These are the activations of a small neural network, seen along a few directions. Each row is one input.
Each table varies a few parts of the input and shows all the possible inputs, shuffled.
Descriptions start from the smaller parts, as in this example, which fits no table here: one of 8 places around a ring, together with either a single point or one of 11 places along a line or (one of 3 separate values, together with one of 4 places along a line).
Shared parts are said once, and a part with two or three values counts as separate values.

Other details of the inputs shift rows strongly along three fixed directions, in all tables alike. That doesn't count.

A family of inputs:
R1: [-26 -14 -17   4  -3 -10 -19  -1  10 -12  -7  -1 -12]
R2: [ -8   0 -22   0  -9 -10 -22   5  13   5  -6 -12   2]
R3: [ 16   6 -13 -12  -5  -2 -11 -10  12 -15 -18   3 -27]
R4: [-16   2 -15   1 -15 -11 -20  -2  16   1  -8  -9  -3]
R5: [-18 -15  41 -96  66  75 -71 -73 -70  70 -29  68 108]
R6: [ 12  37  11 -14 -12  21  34   9 -59 -58  81  33   1]
R7: [ 17   5 -22   8  -8 -11 -17  -6  11   8  -8  -1  -9]
R8: [ -1  -8   0  12   0  -4 -31   3  23   9   7 -24   4]
R9: [-21  -5   4  16  -3  -1 -28  -3  12   4   0 -21 -18]
R10: [-26 -11   2  17   7  -7 -26  -5  10  -3   2 -16 -20]
R11: [ -6   0  -1  11  -2  -8 -31   4  16  13   4 -26  -6]
R12: [  0 -12 -12   6  -4 -10 -19  -7   9  -8  -7  13 -22]
R13: [-13  45  32  15 -23  20  28  18 -59 -33 107   0  20]
R14: [ 11 -40  39  10  16 -10 104  34   0  33 -39   5  14]
R15: [  5  -4 -11   7 -12  -5 -18  -7  10  -1 -10   8 -20]
R16: [ 26  17 -25  -9   2  -7  -9 -12  11  -6 -17  -8 -15]
R17: [-19   5   5  22  14   1 -30  15  22   3  -4 -12  -7]
R18: [-13 -51  39   0  -2 -12  97  25 -14  26 -38 -15  17]
R19: [-21   3 -15   8   6  -3 -20  17  23  -4 -11   3   0]
R20: [ 12  16 -19  -8  14   5  -7   3  28  -9 -14  11 -20]
R21: [ 21  -2 -23  11  -5  -5 -17  -9  17   3  -6  -1   1]
R22: [ 38 -37  30  -8  15  -9 113   9  -7  22 -47 -19  22]
R23: [ 21  57   5  -7 -23  15  37   4 -49 -51  78  18   4]
R24: [  9   6 -12   7 -14 -12 -17 -11  14   4  -9   4 -13]
Each input here is: one of 4 places along a line, together with either a single point or one of 5 places along a line.
Q: Changing only the place on the line of 4 turns R20 into R17. The same change can be made to R6. Which row results?
A: R10

A family of inputs:
R25: [ -4 -13   4   1   3  -4  -2  -4   4   7 -11 -11   0]
R26: [  1  -5  -7  -5   2  -3   5   0   6   4 -19   6   0]
R27: [-11  -8   1  -3   3  -4   0   3   6   7 -15  -1   2]
R28: [  9 -10  -3  -4   3  -4   2  -8   4   5 -14  -4  -2]
R29: [-10  -8   6   1   5  -3  -1   2   6   8 -13   2  -7]
R30: [ 10   1  -4 -10   5  -3   5  -2   8   5 -18  -3   1]
R31: [  2  -9  -5  -3   3  -2   3   1   9   5 -15   3   4]
R32: [ 12  -3  -1 -10   0  -3   3  -9   3   6 -16  -4  -6]
R33: [ -9  12 -10  15 -14  -2   0  18  -1 -23  32  -5  -4]
R34: [ -2  -7   6  -4   0  -4   0  -7   5   8 -13 -11  -3]
R35: [  4  18 -17  18 -17  -7   4  13   6 -27  22   3 -23]
R36: [ -2  -9  53 -12  10  22  90  21 -62   5  33   9  50]
R37: [ 11   0   3  -5   6  -2   3  -4   8   4 -18   1  -7]
R38: [ -1  19  -3  15 -10  -3   2  11   2 -21  27  -9 -14]
R39: [ -9 -13   7   3   6  -2  -3   4   7   9 -11  -1  -4]
R40: [ -5  23   1 -27  18  37 -56 -31 -30  -2  25  44  21]
R41: [ -4  -2   3  -4   5  -1   1   0   9   8 -14  -9   3]
R42: [  4 -13  -2  -2  -1  -5   1  -7   4   5 -14   2  -3]
R43: [-12  20   3 -19  19  31 -58 -25 -23   0  23  25  17]
R44: [  7  -6  -7  -5   8  -2   3  -1   9   4 -15  -2   4]
R45: [  3  -4  -1   3   0  -3  -3   2   8  17 -10  -7  12]
R46: [ -9 -11   4  -2  -1  -7  -1  -4   2   7 -14  -3  -3]
R47: [  3  -8  -3  -5  -3  -5   4  -7   1   4 -18   4  -6]
R48: [  6  19  -8  25 -17  -6  -1  15   3 -14  35  -7  -8]
R49: [ 10  16 -14  19 -10  -5   4  12   6 -27  28  -4 -17]
R50: [ -8 -15   5   1  -1  -6  -4  -2   4   7 -11  -6  -1]
R51: [  6  16 -10  20 -22  -6  -2   9  -2 -13  35 -11  -4]
Q: Changing only one part turns R25 into R36. The same change can be made to R42. Which row results?
A: R31
Q: What is each input in this table made of?
A: one of 3 separate values, together with either a single point or (one of 2 separate values, together with one of 4 places along a line)
Q: Change only the choice among 2 separate values in R28. List by row number the other rows that result.
A: R25
Q: Change only the place on the line of 4 in R31. List by row number the other rows that result.
A: R26, R30, R44
Q: Change only the choice among 3 separate values in R50. List by row number the other rows that result.
A: R33, R39
